Each row below holds a small network's activations on one record, seen along a few directions.
Each row is followed by the record's values for the fields FOVOT, ZOTU, ZOGU, SIPU.
A field that a record lacks is written none.
Other fields move the rows too, some of them a lot.
In the rows, zero is written as 500.
Random noise pushes rows far along 19 fixed directions. That doesn't count. These rows show it; they differ only by the noise:
[560 516 688 565 735 516 558 628 583 415 416 451 797 604 476 558 424 495
 618 496 477 652 345 347 500 532 583 497 446 684 684 593 580 277]
[569 306 692 416 647 368 411 604 581 436 450 562 660 543 674 319 523 423
 408 428 532 704 780 439 407 258 384 433 554 732 395 613 469 222]
[445 618 479 549 447 642 611 600 778 647 497 403 315 331 404 476 640 595
 477 429 276 463 480 440 179 555 394 427 447 704 396 636 437 491]
[479 417 481 532 373 569 488 504 508 504 593 467 622 529 385 655 687 689
 537 459 519 353 479 435 392 572 544 485 305 306 518 693 474 512]
[635 193 388 640 559 566 433 553 569 373 486 516 389 531 510 648 639 620
 548 461 459 398 645 483 582 621 546 400 429 271 465 625 473 635]
[679 667 547 767 633 567 672 578 552 394 649 708 246 596 326 505 478 610
 599 433 481 715 333 446 706 363 615 520 481 619 642 382 523 561]
[611 354 532 658 800 511 427 410 444 631 544 516 739 610 416 572 529 643
 607 374 388 554 433 354 484 580 496 415 272 450 590 646 524 511]
[565 343 568 339 292 491 362 170 315 441 422 603 656 557 541 488 473 607
 541 685 746 588 601 516 638 425 666 342 445 326 521 444 479 470]
[261 521 220 348 420 625 626 545 657 557 331 354 523 387 699 208 152 321
 435 446  98 431 538 472 660 737 456 496 639 804 636 441 803 607]
[352 688 369 638 730 573 458 882 451 868 592 270 575 533 558 603 363 552
 372 353 492 393 317 553 580 638 463 660 381 639 451 686 504 500]
[319 810 299 520 635 411 543 547 689 369 538 405 640 328 435 383 536 378
 531 361 378 481 352 584 322 163 544 588 348 608 352 522 433 318]
[535 450 479 369 543 492 623 734 667 484 410 331 401 387 535 511 522 202
 547 583 567 442 478 588 648 645 616 630 637 510 394 474 340 556]
[407 493 423 697 557 609 703 593 638 795 351 433 404 478 494 554 499 619
 584 518 218 330 734 406 284 278 308 227 596 634 655 305 328 495]
[221 439 582 600 392 505 519 430 652 535 519 429 546 412 392 398 463 621
 519 482 512 660 238 416 293 323 499 535 380 526 612 594 496 515]
[759 718 529 399 750 483 472 309 236 791 445 705 635 557 593 506 475 322
 440 661 595 510 773 308 622 512 519 274 400 730 410 229 219 389]
[742 634 522 414 734 619 653 687 438 476 398 538 351 463 531 669 620 343
 515 683 681 516 492 465 774 817 660 577 776 594 538 345 382 582]
[555 475 481 454 556 635 609 589 518 497 339 428 665 534 635 582 571 618
 518 629 466 524 472 410 638 618 601 539 588 513 530 599 637 598]
[555 569 519 646 574 573 671 544 500 451 345 549 500 604 455 669 439 623
 541 578 326 473 543 489 587 521 589 392 661 585 570 451 726 459]
[565 257 628 536 813 387 624 534 591 381 590 547 284 587 400 474 306 316
 795 295 365 563 538 542 484 473 407 460 811 577 891 416 497 578]
[341 471 512 508 215 551 658 539 663 574 464 444 455 414 440 377 597 431
 390 546 439 514 364 381 471 574 466 664 431 514 442 550 523 606]
[433 567 201 892 332 560 332 559 466 446 336 582 454 664 623 373 204 503
 279 375 301 398 680 479 723 417 319 339 230 607 529 324 675 224]

[454 290 652 588 519 429 561 695 700 447 554 402 394 493 433 519 440 443
 595 501 526 595 395 527 512 415 587 562 514 447 464 556 427 543]  (FOVOT bepep; ZOTU vuba; ZOGU pivom; SIPU kopig)
[375 478 505 519 354 466 629 525 435 346 732 649 432 535 480 584 589 627
 483 581 669 501 452 421 574 310 623 644 532 325 606 498 482 773]  (FOVOT pagol; ZOTU fazev; ZOGU gipu; SIPU zeli)
[715 374 568 389 429 471 559 435 675 330 653 602 372 446 306 521 584 372
 654 425 308 395 717 481 419 676 583 343 427 488 419 516 415 476]  (FOVOT zis; ZOTU fazev; ZOGU pivom; SIPU zeli)
[527 585 522 410 343 587 503 190 583 410 395 577 471 456 554 236 268 596
 593 631 479 825 362 484 624 360 630 375 467 657 583 378 620 511]  (FOVOT famot; ZOTU vuba; ZOGU gipu; SIPU zudo)
[630 714 311 514 668 661 460 386 698 345 420 463 199 252 450 621 571 513
 587 554 369 465 426 536 340 751 604 324 485 590 367 507 433 595]  (FOVOT bafov; ZOTU fazev; ZOGU pivom; SIPU kopig)
[286 451 284 726 611 599 564 566 609 698 363 503 351 373 585 351 278 341
 405 550 287 468 577 256 590 554 351 358 490 693 667 123 338 607]  (FOVOT bepep; ZOTU vuba; ZOGU pivom; SIPU kopig)
[316 206 543 598 606 454 588 821 640 607 459 311 478 457 461 648 396 315
 471 505 423 297 534 485 507 730 526 533 616 473 557 525 430 550]  (FOVOT pagol; ZOTU fazev; ZOGU gipu; SIPU zudo)
[395 457 436 513 632 463 466 566 495 308 595 544 233 428 492 685 346 570
 505 516 540 421 589 702 528 479 709 396 752 474 499 509 562 619]  (FOVOT pagol; ZOTU fazev; ZOGU gipu; SIPU zudo)
[349 385 410 216 232 447 398 224 407 260 687 550 415 402 397 434 379 384
 576 410 611 369 441 602 502 729 559 556 545 310 653 541 574 615]  (FOVOT zis; ZOTU vuba; ZOGU pivom; SIPU larul)
[642 493 547 332 489 636 598 324 565 633 314 479 657 448 605 430 558 689
 575 638 367 596 590 403 412 454 525 310 574 662 450 535 551 520]  (FOVOT bomi; ZOTU fazev; ZOGU gipu; SIPU zudo)
[416 449 645 319 614 644 573 541 688 610 402 401 431 229 504 489 538 586
 547 682 585 653 443 434 347 619 604 382 734 732 531 467 330 519]  (FOVOT zis; ZOTU fazev; ZOGU pivom; SIPU zudo)
[605 465 432 488 603 558 318 678 475 420 517 489 531 489 564 570 554 573
 445 436 612 427 698 568 532 576 543 373 469 534 466 539 397 273]  (FOVOT bomi; ZOTU fazev; ZOGU gipu; SIPU zudo)
[733 430 566 442 760 441 379 509 370 571 455 543 823 547 532 453 734 421
 449 426 637 574 573 425 569 565 375 575 460 494 381 515 389 250]  (FOVOT bepep; ZOTU fazev; ZOGU pivom; SIPU zudo)
[668 241 306 744 639 483 424 558 621 390 453 479 169 520 569 482 503 301
 647 451 541 455 514 514 695 499 414 509 388 228 563 345 205 738]  (FOVOT famot; ZOTU vuba; ZOGU gipu; SIPU zudo)
[584 692 660 596 448 474 397 696 423 576 525 595 265 570 480 508 430 432
 297 432 673 526 657 591 445 455 325 458 577 746 400 402 390 124]  (FOVOT bomi; ZOTU vuba; ZOGU gipu; SIPU zudo)
[552 433 623 504 598 411 333 334 344 675 661 587 384 413 289 339 541 423
 484 376 725 706 387 580 489 545 444 507 446 463 579 352 282 434]  (FOVOT pagol; ZOTU vuba; ZOGU gipu; SIPU kopig)
[646 626 482 458 523 422 534 517 540 397 796 612 377 533 344 413 490 279
 598 349 459 500 423 473 600 554 574 606 288 527 516 476 381 544]  (FOVOT bomi; ZOTU fazev; ZOGU gipu; SIPU kopig)
[378 455 548 597 780 488 145 571 382 473 784 476 394 471 458 515 332 607
 475 285 848 735 116 542 512 633 507 638 372 494 680 687 419 502]  (FOVOT bomi; ZOTU vuba; ZOGU gipu; SIPU kopig)
[357 666 552 452 652 477 661 611 393 739 702 642 367 289 338 445 665 606
 283 564 629 681 463 566 589 374 652 619 779 615 312 335 434 606]  (FOVOT famot; ZOTU vuba; ZOGU gipu; SIPU kopig)
[362 296 522 458 697 505 467 507 544 678 558 426 376 375 591 469 414 544
 531 557 608 624 407 463 496 474 536 506 611 473 542 532 334 812]  (FOVOT famot; ZOTU vuba; ZOGU gipu; SIPU zudo)
[721 515 662 503 420 497 283 346 376 449 479 616 139 503 473 453 675 447
 365 504 729 711 420 558 454 754 360 605 517 452 416 564 491 548]  (FOVOT pagol; ZOTU vuba; ZOGU gipu; SIPU kopig)
[349 315 456 661 378 529 659 658 617 520 564 501 471 467 448 532 583 628
 401 574 495 489 481 427 645 404 675 566 422 374 421 540 517 704]  (FOVOT bafov; ZOTU vuba; ZOGU pivom; SIPU zudo)
[526 682 629 529 594 397 630 114 312 589 402 578 506 608 351 623 408 441
 652 605 389 528 363 519 414 458 479 493 681 462 594 341 640 614]  (FOVOT bepep; ZOTU fazev; ZOGU pivom; SIPU kopig)
[607 467 432 453 502 401 585 315 611 234 511 585 481 552 514 405 426 471
 650 424 288 536 589 591 514 251 582 427 520 507 434 562 655 556]  (FOVOT bomi; ZOTU fazev; ZOGU gipu; SIPU zudo)
[406 853 326 352 460 537 451 535 350 600 467 479 778 504 715 250 505 258
 445 403 596 399 573 344 424 340 162 577 415 708 779 225 268 193]  (FOVOT bepep; ZOTU vuba; ZOGU pivom; SIPU kopig)
[667 689 418 555 531 600 239 444 432 450 479 470 477 553 630 412 432 540
 500 398 629 629 291 493 510 576 316 569 269 557 484 586 486 358]  (FOVOT bomi; ZOTU vuba; ZOGU gipu; SIPU zeli)
[190 793 538 357 392 557 625 576 456 546 387 426 550 396 600 623 473 402
 320 721 547 379 448 403 288 564 510 590 691 687 524 485 571 505]  (FOVOT bafov; ZOTU vuba; ZOGU pivom; SIPU kopig)
[480 441 413 525 335 638 517 451 334 581 450 554 538 544 454 600 799 670
 391 441 416 254 670 375 364 745 201 500 615 342 624 479 596 492]  (FOVOT bepep; ZOTU vuba; ZOGU pivom; SIPU kopig)
[370 637 565 454 746 280 523 381 380 597 505 470 415 488 485 466 451 203
 535 469 524 539 342 571 342 417 323 716 719 477 542 397 456 647]  (FOVOT famot; ZOTU vuba; ZOGU gipu; SIPU kopig)
[639 545 658 319 259 339 465 166 390 451 583 617 338 646 494 510 482 297
 491 516 469 444 530 539 409 660 388 623 486 395 298 631 659 654]  (FOVOT bafov; ZOTU fazev; ZOGU pivom; SIPU kopig)
[360 412 325 455 632 524 512 643 517 362 624 532 620 505 574 592 260 538
 586 449 398 270 771 444 565 442 649 240 534 564 740 417 469 435]  (FOVOT famot; ZOTU vuba; ZOGU gipu; SIPU zudo)
[450 317 245 448 693 463 341 410 402 654 594 592 546 374 641 383 424 346
 359 520 522 462 700 369 703 564 600 401 286 463 377 352 266 697]  (FOVOT bomi; ZOTU vuba; ZOGU gipu; SIPU kopig)
[395 450 638 478 105 558 569 565 505 698 299 266 526 589 460 661 393 570
 579 680 568 354 456 637 464 554 509 448 588 382 604 481 526 452]  (FOVOT bepep; ZOTU fazev; ZOGU pivom; SIPU kopig)
[552 424 427 597 504 530 357 570 547 457 494 444 485 496 516 406 594 439
 483 373 550 522 426 462 519 609 407 581 277 433 566 564 406 463]  (FOVOT zis; ZOTU vuba; ZOGU pivom; SIPU zudo)
[396 532 332 370 509 535 379 336 504 428 393 401 616 311 575 524 490 314
 398 634 556 423 326 423 517 890 631 594 360 441 325 611 527 630]  (FOVOT bafov; ZOTU fazev; ZOGU pivom; SIPU larul)
[531 676 391 569 437 513 500 526 457 318 648 496 566 542 277 533 467 600
 630 383 620 511 232 722 745 423 695 639 420 331 566 441 580 368]  (FOVOT bepep; ZOTU fazev; ZOGU pivom; SIPU zudo)
[635 608 659 506 536 394 465 307 446 297 504 620 296 574 375 675 556 494
 574 441 420 444 576 620 231 514 357 440 697 465 416 560 650 382]  (FOVOT bafov; ZOTU vuba; ZOGU pivom; SIPU kopig)

Which values does each new row have?
[459 573 351 557 378 476 443 500 429 474 566 595 424 475 514 353 585 565
 371 429 528 491 634 596 570 266 471 507 444 436 447 381 473 463]  (FOVOT pagol; ZOTU vuba; ZOGU gipu; SIPU zudo)
[566 359 538 456 360 481 662 624 761 479 488 440 683 445 413 296 708 501
 544 431 354 555 584 489 477 319 558 499 381 540 386 554 456 343]  (FOVOT bomi; ZOTU fazev; ZOGU gipu; SIPU zudo)
[462 522 550 664 511 454 649 533 593 327 456 678 448 499 492 600 462 463
 512 771 526 516 669 335 578 177 726 297 470 544 484 201 324 484]  (FOVOT bafov; ZOTU fazev; ZOGU pivom; SIPU kopig)
[232 123 609 649 613 349 298 420 458 310 461 527 624 436 363 551 346 394
 457 561 755 595 349 440 541 587 647 483 476 328 661 387 426 370]  (FOVOT bomi; ZOTU fazev; ZOGU gipu; SIPU zudo)
[541 719 575 282 453 351 398 336 557 514 539 509 488 503 745 355 482 332
 450 501 515 553 588 457 199 210 342 538 348 664 175 690 366 487]  (FOVOT bomi; ZOTU vuba; ZOGU gipu; SIPU zudo)
[612 808 448 733 604 489 536 529 385 526 716 676 316 501 183 703 772 505
 454 355 611 372 410 513 400 509 483 565 350 434 435 437 318 406]  (FOVOT bepep; ZOTU vuba; ZOGU pivom; SIPU zudo)
[611 604 447 159 364 590 491 671 487 707 653 501 686 522 649 342 426 522
 336 364 355 370 879 502 572 661 518 364 400 840 322 668 578 297]  (FOVOT bomi; ZOTU vuba; ZOGU gipu; SIPU zudo)
[518 559 358 474 732 436 425 357 429 102 338 586 469 370 625 499 658 573
 497 605 709 704 454 699 601 196 665 584 784 352 380 416 561 537]  (FOVOT bomi; ZOTU vuba; ZOGU gipu; SIPU zudo)
[473 240 712 563 682 429 434 302 321 524 492 649 514 552 340 494 531 397
 430 407 499 633 364 304 431 916 284 619 652 444 747 476 659 577]  (FOVOT bomi; ZOTU vuba; ZOGU gipu; SIPU kopig)
[611 474 583 571 445 561 634 613 583 478 444 523 445 529 373 496 466 607
 524 534 405 606 501 589 700 545 694 441 580 561 476 446 650 433]  (FOVOT bomi; ZOTU vuba; ZOGU gipu; SIPU zudo)
[401 393 582 617 195 449 612 405 610 287 541 711 261 478 275 271 531 420
 496 374 453 547 622 482 374 292 327 435 610 562 760 218 484 318]  (FOVOT zis; ZOTU fazev; ZOGU pivom; SIPU zudo)
[494 567 597 571 624 584 463 509 581 471 448 517 641 411 542 264 805 520
 346 437 603 839 171 209 340 568 261 793 402 661 563 652 513 463]  (FOVOT bafov; ZOTU fazev; ZOGU pivom; SIPU zudo)
[515 659 271 508 389 460 424 517 555 377 805 675 270 491 579 329 402 427
 310 354 397 499 579 501 644 436 566 549 200 599 206 599 535 658]  (FOVOT bomi; ZOTU fazev; ZOGU gipu; SIPU kopig)
[721 764 337 479 512 609 718 748 672 537 577 619 360 366 472 289 793 457
 403 417 307 525 736 475 560 382 503 473 476 751 340 321 376 403]  (FOVOT famot; ZOTU vuba; ZOGU gipu; SIPU kopig)
[506 574 589 314 171 488 456 293 298 547 421 592 592 621 644 591 460 552
 462 762 611 379 789 438 451 380 559 286 478 441 511 407 462 478]  (FOVOT famot; ZOTU vuba; ZOGU gipu; SIPU kopig)
[679 460 827 443 452 271 570 222 405 556 563 604 397 627 270 476 398 267
 612 569 585 671 340 615 587 526 651 582 495 431 404 480 536 605]  (FOVOT pagol; ZOTU fazev; ZOGU gipu; SIPU zudo)
[572 572 529 477 392 568 625 621 517 376 447 496 394 493 484 625 759 615
 434 547 495 469 468 583 489 635 458 683 752 424 384 626 709 568]  (FOVOT bafov; ZOTU fazev; ZOGU pivom; SIPU zeli)
[460 401 525 579 577 575 327 461 634 556 478 443 448 425 400 283 147 429
 434 341 365 715 262 503 604 911 505 448 363 771 563 571 717 365]  (FOVOT bafov; ZOTU fazev; ZOGU pivom; SIPU zudo)
